A small network was trained on made-up records. Each row is its average activation on records with the value named, seen along a few directions.
Related values have similar rows: they may be neighbours, one step apart, or belong to one group.
In the rows, 500 means zero.
Strong random noise was added to every row along 2 fixed directions; ignore it. To show where, here is one row again and again, with new noise each time:
[510 445 603 457 532 368 464 410 466 535 521 563 371]
[473 427 638 503 534 488 462 457 427 447 459 639 413]
[727 507 691 557 669 383 453 469 436 634 642 402 277]
[778 522 713 584 702 392 450 486 427 655 669 366 256]


Lege, 16 values:
y11: [640 695 506 600 730 574 644 676 563 667 673 286 527]
y4: [381 432 286 455 356 608 301 488 546 485 359 618 639]
y7: [495 511 510 454 236 561 538 470 458 332 334 583 473]
y3: [644 521 682 524 550 572 439 483 301 417 455 341 396]
y15: [373 691 364 432 530 430 499 408 682 620 582 288 557]
y5: [260 421 431 355 516 475 424 319 492 410 394 825 643]
y14: [497 631 600 606 449 553 579 709 499 469 488 244 557]
y16: [506 339 525 521 421 458 580 503 505 397 500 654 554]
y13: [545 530 268 521 500 517 431 450 621 600 508 324 576]
y10: [436 430 423 644 525 864 606 629 486 333 442 709 667]
y2: [324 476 496 379 239 584 526 607 496 320 350 566 573]
y8: [524 518 434 414 541 448 319 273 530 707 447 407 504]
y6: [381 395 634 518 554 591 441 533 357 262 372 760 515]
y12: [699 479 444 579 600 472 492 480 525 646 662 545 475]
y9: [627 668 585 740 668 598 660 774 462 500 635 305 457]
y1: [423 400 505 577 424 674 655 721 470 336 444 631 591]
The values of Lege form a 4 by 4 grid.
Which values are neighbours of y11? Give them in the order they are listed.
> y15, y10, y9
Which values are neighbours of y16? Give them in the order they are listed.
> y7, y6, y12, y1
Each value of Lege is a pair of two hidden parts, and every pair occurs once (4 first parts, 4 second parts).
Changing only the second part turns y7 into y3. y4 has the same second part as y7; what does that change turn y4 into?
> y8
Changing only the second part turns y13 into y15. y2 has the same second part as y13; what does that change turn y2 into?
> y14
Changing only the second part turns y5 into y10. y6 has the same second part as y5; what does that change turn y6 into?
> y1

Teg, 16 values:
e11: [490 448 427 627 544 720 451 552 500 375 424 651 630]
e15: [284 515 355 560 482 565 472 496 635 496 476 561 624]
e5: [666 509 695 682 586 778 593 768 429 367 579 465 413]
e10: [575 491 517 473 601 457 417 321 510 608 603 546 448]
e3: [446 569 428 570 546 635 529 618 518 471 378 477 657]
e8: [464 430 576 505 401 455 567 567 456 411 470 623 520]
e6: [432 507 489 358 509 414 439 302 463 482 474 620 490]
e4: [592 531 464 549 509 603 462 508 519 577 513 375 466]
e16: [669 505 573 431 628 151 595 409 483 664 647 384 247]
e12: [521 534 420 410 400 323 563 429 620 550 519 327 457]
e2: [486 611 475 493 495 468 576 571 580 542 550 362 519]
e14: [605 412 488 558 608 535 389 503 476 614 506 508 482]
e1: [524 426 732 534 539 557 430 553 360 421 460 522 419]
e9: [470 473 458 338 331 259 468 343 506 540 512 430 507]
e13: [937 647 620 626 682 510 368 532 415 725 699 223 321]
e7: [254 523 374 381 361 408 666 554 543 458 486 543 581]
The values of Teg form a 4 by 4 grid.
Which values are neighbours of e3? Give them in the order they are listed.
> e15, e4, e2
Which values are neighbours of e10? Give them in the order they are listed.
> e6, e14
Which values are neighbours of e9? Give them in the order they are listed.
> e8, e12, e1, e13

Sobez, 12 values:
l9: [617 620 700 490 450 275 531 538 454 476 544 281 282]
l3: [424 335 522 619 372 814 683 812 421 185 421 795 603]
l8: [625 426 561 586 564 677 263 376 390 519 457 475 394]
l4: [987 539 934 682 760 502 529 595 324 562 763 261 195]
l7: [482 561 425 246 577  86 549 362 577 736 775 502 391]
l11: [598 493 493 473 547 400 633 598 466 483 486 498 508]
l10: [671 376 342 424 655  99 399 263 674 837 773 588 393]
l1: [ 78 548 124 336 388 353 683 478 779 614 440 468 685]
l6: [458 595 383 680 418 562 576 638 628 634 574 314 643]
l12: [525 702 198 154 290 267 422 298 741 764 606 140 586]
l5: [234 411 605 422 257 583 397 427 350 223 104 599 574]
l2: [512 494 496 598 697 653 353 325 441 495 422 630 494]
The values of Sobez form 4 separate groups.
List the group mates of l4, in the order listed.
> l9, l5
List the group mates of l12, in the order listed.
> l1, l6
List the group mates of l2, in the order listed.
> l8, l10
